These are the activations of a small neural network, seen along a few directions. Each row is one input.
In each table, some parts of the input vary, and every possible input appears once, in random order.
Descriptions start from the smaller parts, as in this example, which fits no table here: one of 3 separate values, together with either a single point or one of 11 places around a ring or (one of 5 places around a ring, together with one of 6 places along a line).
Shared parts are said once, and a part with two or three values counts as separate values.

Other details of the inputs shift rows strongly along two fixed directions, in all tables alike. That doesn't count.
These rows show it; all are for the same input, with only those details redrawn:
[ -8   2  15 -46  37  14   5 -28  11  37 -33   7]
[-22   1  21   4  54  -4  58   3  35  45 -41  20]
[  6   9 -14 -33   1   6 -46 -22 -22 -14   4 -13]
[ -4   6   1 -22  23   3  -6 -15   1  11 -15   0]
[-17   8 -12  68  22 -30  38  38  12 -16   1   4]
[  6   8  -7 -49   7  12 -45 -32 -18  -2  -4 -11]

Table:
r1: [-10   4 -12  75 -12 -51  40  33  17  -6   1  16]
r2: [  5   5 -34  38 -33   4 -47  28 -28 -72  50 -36]
r3: [ 20  16 -35  41 -58 -39 -46  20 -44 -64  33 -11]
r4: [ 31  -2   2 -29  -7  13   4 -17   3  26 -11  -9]
r5: [ -3 -15  23   9   9  -1  71  -2  45  66 -35  24]
r6: [  1 -15  23 -32   5   8  -8 -18   8   9  11  15]
r7: [-28  -6   6  55  -6   1  30  39   9 -19   7   4]
r8: [-25   6  -5  58   2 -27  27  31  -1 -18  -2  16]
r9: [-13 -10   6 -47 -18  37 -43 -30  -4   2   7  -9]
r10: [ -9  -9  16  64   6 -26  47  48   9 -24  19  22]
r11: [-18   0   4 -24   5   1 -15 -27   3  17 -11  11]
r12: [ 14 -12  23 -48  11  43  22 -15  20  46 -16  -7]
r13: [ 17  -9  11 -51 -32  42 -27 -20 -16  10   7  -9]
r14: [  6   8  -7 -49   7  12 -45 -32 -18  -2  -4 -11]
r15: [-16 -22  31   7  12  23  70   8  48  61 -21  18]
r16: [ 18   9   2 -24   7 -11   0 -14   2  19 -20   0]
r17: [ 29   2 -26  33 -25 -19 -46  28 -34 -81  66 -24]
r18: [ 30  -1  -5 -31 -42  12 -30 -19 -24   0   3  -7]
Q: What is each input in this table made of?
A: one of 3 separate values, together with either a single point or one of 5 places around a ring
Q: Which other rows does r11 become when the choice among 3 separate values takes its other values? List them by row number.
A: r8, r14

Table:
r19: [ -5   5  -5   4  26  -3  -3   4  -2 -14   5  -6]
r20: [-13  -2  -6  -2  -5  17 -13  -2   0  -8   6 -11]
r21: [ 14  -8  13 -27   9  18   5  -5   6  13   3  -4]
r22: [ 14   8 -18   3 -16 -22 -42  -2 -29 -38  27  -3]
r23: [-17   1  12 -25  15   3 -10 -15  -2   4  -9  11]
r24: [ 14  -7  15 -26   2   5   3 -11   3  15  -1   6]
r25: [-19  -2  19 -45  12  13  -7 -36  11  36 -31  16]
r26: [ -4   7 -10  10  18 -14 -13   6  -9 -24   9  -4]
r27: [ -9   9   5  10  38 -17  34   3  17  23 -31   9]
r28: [-15  -4  18 -16  10   0   2 -11   5  12  -9  19]
r29: [-20   0   6 -19   9   8 -12 -16   1  10 -13   4]
r30: [-27   1 -11  94 -12 -41  41  48  13 -22  11  16]
r31: [-26  -2  -8  91  15 -18  46  59  14 -35  21   1]
r32: [ 22   2  -1   1 -13 -10   4   1  -3   2   0   0]
r33: [  6  -3   8   3  -9  -2  29  -2  14  31 -18  10]
r34: [ -4 -16  26 -32  -6  27  18 -17  17  38 -15  11]
r35: [ -2   3  -2 -14  12  13   7  -9   7  22 -18  -4]
r36: [ 26  -5  -4 -13 -20   7 -27  -1 -17 -23  28 -13]
r37: [ -1   6  10   7  23 -24  36   1  17  29 -29  19]
r38: [ 10   2 -11  -2 -12  12  -6   1  -2   1   2 -14]
r39: [ -7   4 -18   7  -6   4 -46   4 -25 -49  32 -16]
r40: [ -4  -5   4  11 -14  -8  -6   8  -7 -17  15   9]
r41: [ -9 -10  18 -15  13  27  10   1  10  10   0   0]
r42: [  1 -11  12   3 -13  12   3   8   0  -8  16   2]
r43: [  1  -4 -11  -8 -28  23 -33  -3 -13 -20  23 -19]
r44: [ 13  12 -29   8 -36 -22 -42  -6 -30 -27  14  -6]
r45: [ 14   2   6 -17   3 -10  11 -11   4  23 -20  10]
r46: [  2  12  -8   0  11 -21  -2  -4  -5  -2 -14   2]
r47: [  5   2  -5  -7  17   7 -10   1  -5 -15  10 -12]
r48: [ 24   4  -6 -39  -2  19 -25 -18  -9   5  -1 -20]
r49: [-13   4  15   7  38 -18  31   2  19  17 -20  18]
r50: [  7  -7  -5  -7 -44   7 -31  -8 -16 -16  21  -5]
r51: [ 16  -3  -6  -1 -27   6  -1  -2  -3   5   3  -7]
r52: [  4   0 -16   9 -46  -8 -38  -2 -24 -32  26  -5]
r53: [ 13  -1  -9  -1 -22  10  -3  -1  -2   5   5 -13]
r54: [ 16  -4  16 -34  15  19  23 -13  17  41 -24  -1]
r55: [ 20  13 -28   2 -12  -2 -41   1 -26 -37  20 -28]
r56: [-13   7  -5   5  21   0  18   0  12  18 -20   0]
r57: [ 21  -2   8 -15  -2   6  16  -6   8  23  -9   0]
r58: [ 19   1  -7 -13 -16 -10 -33  -7 -20 -23  18  -2]
r59: [ -9   4 -24  10 -20   3 -45   0 -24 -40  26 -19]
r60: [ -7  12 -20  14  -2 -14 -11   0  -9  -9  -5  -7]
r61: [ -4 -14  32 -36   7  21  15 -17  14  33 -14  19]
r62: [ -8 -14  23  -2  10  22  28   9  18  17  -2   7]
r63: [ 12  -3   0  -8   8  12  -7   6  -2 -11  14 -13]
r64: [-33   3  -8  91  19 -33  40  53  11 -34  14  11]
r65: [  6  -2  15 -46  -1   8   7 -33   9  47 -34  14]
r66: [  3   9 -11   5  19  -7  -2   1  -3  -5  -8  -9]
r67: [-28   7  -4  86  21 -45  75  42  30  12 -20  23]
r68: [ -6 -12  12 -11 -10  23  11  -3  11  19  -2   0]
Q: What is each input in this table made of?
A: one of 5 places around a ring, together with one of 10 places around a ring
Q: The inputs of r52 and r59 match in every part but the place on the ring of 10. If r58 is changed in the same way as r52 into r59, which row does it become?
A: r19
Q: The inputs of r67 and r35 match in every part but the place on the ring of 10. If r46 is changed in the same way as r67 into r35, which row does it become?
A: r55
Q: Which other rows does r41 become when the place on the ring of 10 takes its other values? List them by row number.
A: r23, r28, r31, r39, r40, r42, r61, r62, r64
